These are the activations of a small neural network, seen along a few directions. Each row is one input.
In each table, some parts of the input vary, and every possible input appears once, in random order.
A made-up example of a description, with smaller parts first: ring(8) and (point or ring(11) or (values(3) and line(6))).
Shared parts are said once, and a part with two or three values counts as separate values.
In the rows, 128 means zero.

Other details of the inputs vary at random and push rows far along three fixed directions, the same in every table; ignore that.

Table:
r1: [120 160 150 159  91 154 130 164 102 123  96]
r2: [140 169 161 149 154 191 124 109  86 121 118]
r3: [134 149 145 149 153 151 147 127 111 146 106]
r4: [120  93 101 109 108 100 129 142 154 111 147]
r5: [117  98 120  86 133 116 102 129 137 108 163]
r6: [149 126 113 149 181 147 168  98 128 145 108]
r7: [131 104 114 159  79  87 149 142 144 139  91]
r8: [130  96 110  89 170 115 128 100 154 124 174]
r9: [123 115 118  87 185 133 126 102 130 145 149]
r10: [146 106 117 159 153 119 166 128 126 142  90]
r11: [118 102 126  77 158 104 118 112 143 131 178]
r12: [137 138 113 107 180 134 145 103 127 148 120]
r13: [124 171 161 120 110 146 107 141 117 112 146]
r14: [121 164 165 124 126 163 110 130 104 120 146]
r15: [119 148 144 139 115 148 125 150 111 128 111]
r16: [119 129 125 107 118 143 110 128 131 103 158]
r17: [127 124 113  89 153 112 129 118 138 134 143]
r18: [140  91 110 133 154 104 155 122 137 137 115]
r19: [126 144 146 151  90 137 115 133 125 127 113]
r20: [131 158 149 152 109 158 101 130 113 131 124]
r21: [112 135 153 105  90 130  78 127 136 109 167]
r22: [135 124 107 144 123  98 161 152 141 144  86]
r23: [117  73 104 115  63  52 127 144 166 123 138]
r24: [127 123 135  95 182 134 126 102 130 143 158]
r25: [130 116 135 155  96 115 137 159 126 114 110]
r26: [105 157 159  80 126 165  79 124 108 106 180]
r27: [141 116 110 173 102 106 152 137 128 151  85]
r28: [140 114 118 128 176 128 137  87 142 160 115]
r29: [135 142 122 192 103 129 152 132 115 145  68]
r30: [130  94 105  91 158 102 109  94 149 145 167]
r31: [113 164 165  95  86 133  86 147 123  95 178]
r32: [128 121 115 119 164 131 147 116 121 148 116]
r33: [136 129 122 130 142 134 120 102 123 145 132]
r34: [123  92 107 128  65  41 152 180 165 122 121]
r35: [127 103 104 136 136  98 135 111 144 145 119]
r36: [133  95 102 144 123 105 156 142 128 130  93]
r37: [116  96 118  95 119 109 108 137 136 107 155]
r38: [126 175 147 134 107 155 122 145 107 119 114]
r39: [121 164 151 146 122 163  97 116 112 125 129]
r40: [133 149 155 172  97 152 131 157 105 112  99]
r41: [143 110 106 157 156 131 165 127 119 143  76]
r42: [109 104 133 107  71  80 119 164 141 110 159]
r43: [122  87 123  89 136  97 111 127 147 112 172]
r44: [134 100 111 141 125  97 145 117 149 150 104]
r45: [136 115 130 152 119 121 145 142 123 123 108]
r46: [142 119 120 132 184 135 138  86 141 163 111]
r47: [133 172 160 135 148 186 104  90 105 135 129]
r48: [126  90 107  87 152  96 100 103 157 140 174]
r49: [142 103 103 112 209 140 147  88 125 148 119]
r50: [129 143 140 120 161 173 111 113 105 119 132]
r51: [126 109 123  88 156 126 113 107 149 114 182]
r52: [138 106 107 127 154 112 131 103 139 155 128]
r53: [131 164 138 162 115 178 134 138 105 115 102]
r54: [135 144 127 195 113 134 147 137 120 148  65]
r55: [120 136 128  96 141 158 104 111 126 106 168]
r56: [150 123 109 160 168 139 178 107 128 146  96]
r57: [125 136 149 162  61 128 127 168 110  99 112]
r58: [126 159 144 150 132 164 137 139 101 137  97]
r59: [123 131 121  84 150 118 115 122 140 127 153]
r60: [144 144 124 151 136 117 167 131 123 145  93]
r61: [123 157 142 104 156 187  98 106 116 109 163]
r62: [120 101 100  91 109  72 136 144 153 125 141]
r63: [131 121 128 110 153 130 115  91 139 142 142]
r64: [122 100 112  83 116  66 130 135 158 122 166]
r65: [119  90 114 118  77  81 126 161 162 101 157]
r66: [129 167 151 167  62 123 142 175 114 115  96]
r67: [134 117 115 138  98  77 161 154 143 133 107]
r68: [133 162 152 149 141 162 144 123  97 138 110]
r69: [139 113  97 120 184 142 154  97 134 141 122]
r70: [132 163 138 171 108 175 136 147 108 115  95]
r71: [117 152 146 130 120 151  92 114 120 122 145]
r72: [139 127 122 131 161 144 145 106 131 129 134]
r73: [142 142 127 125 172 128 150 112 130 148 119]
r74: [126 148 158 133 107 156 108 137 104 101 141]
r75: [128 105  98 141  85  68 162 172 150 134  90]
r76: [119 160 152 115 155 170  81  93 117 126 159]
r77: [141 108 108 183 120 117 172 158 122 139  54]
r78: [129 112 125 123 155 111 146 127 136 146 129]
r79: [124 104 109 129 137 104 151 142 137 146 107]
r80: [128  91 108 111 148 111 130 129 139 126 128]
r81: [101 136 146 133  33 108  80 163 131  94 151]
r82: [130 159 151 118 146 178 108 107 114 108 163]
r83: [127 161 142 141 142 169 137 125  95 137 104]
r84: [141 128 105 102 211 130 150  94 139 160 119]
r85: [117 158 149 131 108 157 118 144 101 120 123]
r86: [139 172 147 172  99 139 155 154 108 131  84]
r87: [134 133 132 139 128 143 135 128 130 118 134]
r88: [136 123 105 145 119  97 166 150 137 144  83]
r89: [120 153 153 119  97 151  77 125 115 114 164]
r90: [119 108 113 111 116 119 118 140 149 109 149]
r91: [102 141 148 126  49 119  78 151 127  95 157]
r92: [126  99 114 121 136 115 128 138 135 123 123]
r93: [138 132 125 128 166 145 116  95 125 151 134]
r94: [139 109 113 155 144 102 180 133 129 158  87]
r95: [116 101 111  88 130 117 108 128 154 108 172]
r96: [117 150 143 125 113 145  92 112 118 118 149]
r97: [104 140 160 111  52 116  97 167 118  93 167]
r98: [117 110 129 120  69 102 114 161 150  93 162]
r99: [137 160 145 135 160 174 102  97 110 143 135]
Description of these inputs: line(9) and (values(3) or (values(2) and line(4))).
The inputs of r30 and r33 match in every part but the line(9) part. If r41 is changed in the same way as r30 into r33, which row does it become?
Answer: r36
The inputs of r25 and r2 match in every part but the line(9) part. If r76 is changed in the same way as r25 into r2, which row does it become?
Answer: r29
Which other rows does r48 become when the values(3) part takes its other values? List them by row number.
Answer: r21, r76
Which other rows does r66 become when the values(2) part takes its other values? List them by row number.
Answer: r88
A walk changes only the line(4) part. It starts at r60 and steps to r68. List the rest of the walk in order.
Answer: r2, r56
A walk changes only the line(9) part. It starts at r68 and steps to r97. List the rest of the walk in order.
Answer: r94, r42, r11, r14, r24, r3, r78
Which other rows does r89 become when the values(3) part takes its other values? List them by row number.
Answer: r44, r81
Which other rows does r82 become when the values(2) part takes its other values? List them by row number.
Answer: r53
Which other rows does r79 become when the line(9) part takes its other values? List them by row number.
Answer: r1, r9, r15, r26, r32, r58, r83, r85
